A small network was shown many inputs. Here are its activations along a few directions, one row for each input.
Each table varies a few parts of the input and shows all the possible inputs, shuffled.
Descriptions start from the smaller parts, as in this example, which fits no table here: values(3) and (point or line(11) or (line(4) and ring(8))).
Shared parts are said once, and a part with two or three values counts as separate values.
(in the rows, 128 means zero)

Other details of the inputs shift rows strongly along two fixed directions, in all tables alike. That doesn't count.

Table:
row 1: [129 133 136 125 121 140 127 127 122 117 137 124 129 124 127 113]
row 2: [ 57 109 129  81 178  62  93 141 156 163  99 196 107 164 111 187]
row 3: [143 125 132 142 130 134 136 111 128 116 110 121 113 139 118 132]
row 4: [132 130 127 138 124 130 133 125 137 130 131 120 130 122 129 121]
row 5: [130 118 122 138 123 133 137 128 137 136 135 119 132 116 140 129]
row 6: [140 122 131 139 129 135 139 111 131 116 113 119 111 140 121 131]
row 7: [135 116 134 134 124 136 139 111 117 105 115 120 110 142 119 133]
row 8: [133 135 135 130 127 141 127 126 137 128 136 124 128 121 129 111]
row 9: [141 122 131 133 122 135 141 112 115 104 116 115 115 143 121 132]
row 10: [133 134 135 124 121 140 126 129 116 117 137 125 126 129 126 112]
row 11: [136 119 121 139 126 134 129 139 122 141 129 127 136 109 137 131]
row 12: [129 131 135 130 128 141 123 130 136 131 135 129 129 115 130 113]
row 13: [132 134 135 136 128 136 125 126 132 128 132 127 122 125 121 111]
row 14: [140 117 132 134 124 136 139 113 110 105 115 119 107 147 118 132]
row 15: [161 237  87  80 124  66 114 146 106 128 129 112 202 185 131 146]
row 16: [142 123 134 146 129 135 137 110 128 115 111 121 111 137 117 130]
row 17: [133 136 136 134 130 139 121 128 129 128 131 131 124 125 122 113]
row 18: [ 63 112 144  83 178  88  81 146 149 159 104 203 109 142 109 167]
row 19: [131 132 132 137 125 134 130 124 138 129 132 122 127 122 126 115]
row 20: [121 108 128 130 122 132 136 128 121 124 135 125 118 128 132 128]
row 21: [132 116 123 141 127 133 131 135 126 140 130 128 131 111 136 131]
row 22: [117 112 133 128 122 133 134 125 128 121 134 126 121 122 130 124]
row 23: [130 134 135 131 131 139 118 133 132 134 132 134 135 110 128 117]
row 24: [143 126 129 138 128 134 140 112 131 116 113 116 114 142 122 131]
row 25: [129 126 126 133 124 132 136 125 140 131 134 118 128 123 133 120]
row 26: [131 137 135 135 127 135 126 124 137 127 132 125 128 122 123 113]
row 27: [144 121 134 145 130 136 136 111 122 115 110 122 106 142 114 130]
row 28: [ 64  94 129  87 170  86  98 147 153 166 106 190 115 134 126 180]
row 29: [125 111 125 132 121 132 135 131 118 126 136 125 127 123 137 133]
row 30: [119 111 128 129 121 130 136 126 127 124 135 124 123 124 134 130]
row 31: [ 58 108 148  86 177  90  84 140 156 157 105 202 105 140 108 166]
row 32: [127 129 135 125 121 137 128 127 120 118 137 125 122 129 124 113]
row 33: [129 135 133 130 126 135 129 125 141 128 135 123 127 124 127 112]
row 34: [132 125 128 140 125 133 133 126 131 130 131 122 123 123 127 119]
row 35: [144 122 132 143 131 134 135 112 122 115 109 123 108 143 115 131]
row 36: [164 224  71  85 120  59 124 152 101 138 126 106 211 178 145 164]
row 37: [143 124 129 133 122 132 139 114 109 105 115 117 112 150 118 132]
row 38: [130 124 121 135 123 128 138 126 139 134 134 117 130 125 137 126]
row 39: [124 122 133 127 121 136 131 127 122 119 136 124 119 129 126 115]
row 40: [119 118 135 127 122 136 132 125 129 119 136 125 120 123 127 117]
row 41: [130 115 121 136 125 135 135 133 135 139 133 123 135 109 142 131]
row 42: [126 116 124 132 119 131 137 129 123 125 137 120 133 119 139 132]
row 43: [126 112 123 129 122 132 132 136 115 130 134 127 131 118 139 135]
row 44: [129 129 135 123 123 142 121 136 114 123 137 131 132 118 129 116]
row 45: [135 127 123 142 122 130 137 125 135 132 132 116 131 121 133 125]
row 46: [136 121 122 144 123 133 135 130 128 135 132 121 131 118 135 128]
row 47: [131 117 123 141 126 134 132 133 132 139 130 126 135 107 138 132]
row 48: [130 133 133 127 128 141 123 133 135 133 135 129 134 111 132 115]
row 49: [123 124 139 125 124 143 123 130 122 121 137 131 127 115 128 115]
row 50: [133 134 136 133 131 140 119 132 127 132 132 134 127 119 124 115]
row 51: [124 125 137 124 124 143 122 133 121 122 137 132 132 111 130 116]
row 52: [162 241  86  84 118  64 123 137 116 123 130 100 203 187 131 141]
row 53: [134 123 123 144 123 132 135 128 133 135 133 120 135 114 137 129]
row 54: [133 132 131 136 126 133 129 126 132 129 132 124 123 127 123 114]
row 55: [131 134 138 135 129 140 123 126 135 128 132 130 126 119 124 113]
row 56: [120 112 132 129 122 134 133 127 122 122 135 126 117 127 128 122]
row 57: [128 113 122 130 120 135 133 137 116 130 135 125 138 109 141 133]
row 58: [122 109 125 129 122 133 133 134 122 130 134 127 132 112 140 135]
row 59: [134 118 122 140 126 135 130 136 128 140 130 126 138 104 138 131]
row 60: [131 133 129 132 124 133 133 124 141 129 135 118 128 125 130 114]
Each input here is: line(5) and (values(2) or line(10)).
The inputs of row 20 and row 38 match in every part but the line(5) part. If row 44 is changed in the same way as row 20 into row 38, which row does it become?
Answer: row 48
The inputs of row 29 and row 46 match in every part but the line(5) part. If row 15 is changed in the same way as row 29 into row 46, which row does it become?
Answer: row 50
Which other rows does row 6 become when the line(5) part takes its other values? List them by row number.
Answer: row 7, row 16, row 27, row 37
Which other rows does row 56 become when the line(5) part takes its other values? List them by row number.
Answer: row 4, row 22, row 25, row 34
A walk changes only the line(10) part. It starts at row 23 and steps to row 31. List the rest of the walk in order.
Answer: row 55, row 26, row 19, row 4, row 45, row 53, row 47, row 59

Table:
row 61: [136 133 120 131 125 121 138 121 132 125 123 116 133 135 132 136]
row 62: [128 132 125 116 125 122 129 129 117 120 127 126 128 142 126 131]
row 63: [153  92 134 172 104 173 158 113 121 112 138  96 107 101 136 103]
row 64: [128 133 120 130 131 118 127 134 138 143 128 129 138 123 133 134]
row 65: [124 142 128 120 129 123 120 133 130 131 134 132 137 129 127 122]
row 66: [129 132 121 132 132 119 129 130 137 139 125 128 133 128 130 134]
row 67: [103 130 113  94 153  77 116 133 132 141 100 155 128 167 122 179]
row 68: [125 144 127 118 129 125 117 139 130 136 138 134 143 122 132 121]
row 69: [145 150 133 135 134 128 126 115 134 121 114 124 123 142 112 121]
row 70: [ 85   5 176 175 135 196 137 114 148 129 129 153  44  65 122 107]
row 71: [135 136 119 132 127 126 128 134 134 140 133 125 144 118 139 131]
row 72: [135 140 125 123 121 124 132 125 120 118 133 119 133 142 130 127]
row 73: [132 145 126 123 124 125 127 128 128 125 134 122 137 133 128 120]
row 74: [139 124 116 132 122 120 138 126 111 122 121 119 134 136 133 146]
row 75: [ 56  96 147  89 168  98  90 144 154 156 116 194 102 132 113 155]
row 76: [131 144 128 120 122 126 130 124 126 117 132 120 136 136 128 123]
row 77: [195 177 133 163  98 172 145 109 111  96 142  77 138 128 121  71]
row 78: [125 140 126 113 127 126 118 141 122 133 137 133 145 120 134 124]
row 79: [128 132 124 116 123 120 128 131 108 117 127 128 133 139 127 136]
row 80: [129 130 119 125 130 121 126 137 129 140 128 131 142 121 137 138]
What is each input in this table made of?
Answer: values(2) and (point or line(9))
The inputs of row 71 and row 68 match in every part but the values(2) part. If row 70 is changed in the same way as row 71 into row 68, which row does it become?
Answer: row 73
